Each row below is a small network's average activation on inputs in which a field has the value named, seen along a few directions.
Values that are neighbours, or in one group, have similar rows; names and order tell nothing.
In the rows, zero is written as 500.
Random noise pushes rows far along 9 fixed directions. That doesn't count. These rows show it; they differ only by the noise:
[545 547 477 603 562 383 374 467 546 474 471 566 490 662 553 515 497 527
 485 342 627 540 510 773 305]
[467 541 508 509 569 480 504 539 561 410 562 616 456 446 489 510 565 465
 434 460 522 589 542 470 401]
[564 554 606 485 508 478 410 494 494 561 498 545 595 696 411 591 550 346
 421 451 517 471 379 315 395]
[575 418 482 506 546 496 468 451 479 535 624 427 421 617 555 539 452 481
 564 519 542 499 463 563 522]
[450 574 445 603 339 350 476 757 482 611 265 949 801 327 255 448 614 430
 298 510 545 600 461 653 565]
[630 475 545 595 379 294 259 331 557 625 390 288 588 645 486 421 318 678
 722 395 510 476 330 573 443]
[457 566 490 550 433 461 417 403 487 564 274 485 606 560 481 515 463 631
 543 366 543 489 429 433 449]
[507 486 464 492 567 451 375 491 626 486 408 576 430 466 543 527 575 516
 531 483 506 612 531 484 374]
[406 706 626 510 265 598 451 478 428 457 572 505 680 857 600 420 476 422
 444 418 574 323 573 579 316]
[488 335 416 457 336 500 400 298 510 581 518 521 461 446 648 598 681 600
 537 463 645 584 478 658 602]
[538 420 520 484 473 507 515 353 408 604 527 406 529 535 443 620 498 531
 518 445 547 487 324 306 636]


Field Luta:
c3: [412 552 447 462 589 716 643 593 353 542 458 459 445 603 638 576 454 526
 432 467 502 288 626 599 580]
c2: [491 638 527 530 449 520 544 410 293 641 295 413 706 905 388 592 392 489
 425 280 612 268 313 389 509]
c5: [390 562 458 567 410 586 626 286 398 371 346 202 446 421 602 389 326 852
 652 342 601 412 602 601 567]
c1: [682 567 603 574 675 310 386 571 604 548 487 565 504 567 436 526 499 441
 412 396 518 523 424 747 328]
c8: [465 579 609 456 563 491 553 421 531 375 591 679 565 479 453 668 837 280
 175 360 552 572 464 446 339]
c6: [388 558 397 619 598 451 755 504 371 313 551 453 487 346 466 395 313 674
 494 398 466 428 590 693 544]
c7: [674 413 610 534 463 441 552 489 320 627 781 434 598 705 322 592 408 336
 440 509 549 407 259 446 678]
c9: [555 462 527 585 448 410 598 503 437 593 473 556 658 504 407 557 575 431
 335 474 542 539 383 695 602]
c4: [523 475 514 412 404 550 348 598 573 526 341 495 552 355 432 432 577 421
 563 680 401 462 535 332 500]
Luta is arranged as 4 separate groups.
- Which other values are in the same group as c7? Give them in the order they are listed. => c2
- Which other values are in the same group as c3? Give them in the order they are listed. => c1
- Which other values are in the same group as c5? Give them in the order they are listed. => c4

Field Folel:
p3: [636 369 474 412 382 523 415 715 520 616 628 641 453 540 552 463 598 343
 481 722 585 449 598 828 600]
p8: [448 318 422 391 349 451 425 506 643 470 642 670 379  29 483 442 672 591
 568 620 497 711 552 393 695]
p1: [289 515 646 309 248 645 492 228 634 335 813 467 417 323 796 542 817 620
 418 365 532 543 622 324 428]
p7: [539 725 568 829 643 277 642 535 295 520 402 556 737 684 243 546 275 589
 297  80 642 452 302 777 448]
p2: [315 548 343 366 726 843 554 273 424 442  28 381 327 520 686 773 686 628
 457 341 593 406 618 165 408]
p11: [164 729 353 569 378 514 562 399 579 326  22 557 599 251 673 314 515 886
 537 321 472 532 750 694 328]
p5: [514 585 596 589 188 450 351 385 366 529 715 512 719 828 488 455 442 465
 488 354 676 382 387 690 449]
p4: [379 683 486 524 477 643 631 724 353 578 200 589 732 576 498 428 422 463
 395 569 413 262 618 609 498]
p6: [673 343 545 444 426 508 444 421 419 619 454 269 561 587 361 534 437 379
 616 677 438 402 324 267 663]
p10: [522 571 702 471  95 400 281 521 674 567 682 266 674 735 573 145 210 524
 824 713 233 399 476 349 391]
p9: [570 457 402 554 593 378 429 504 529 583 208 514 474 389 348 504 425 608
 612 483 507 618 414 417 558]
p12: [745 402 718 415 407 265 183 634 831 621 649 624 598 544 371 458 703  83
 494 798 263 716 359 356 331]
A value of Folel combines one of 4 hidden first parts with one of 3 second parts; all combinations occur once.
- p9 and p6 share the first part; p9 and p12 share the second. Which value has the first part of p12 and the second part of p6? => p11
- p4 and p1 share the first part; p4 and p2 share the second. Which value has the first part of p2 and the second part of p1? => p8
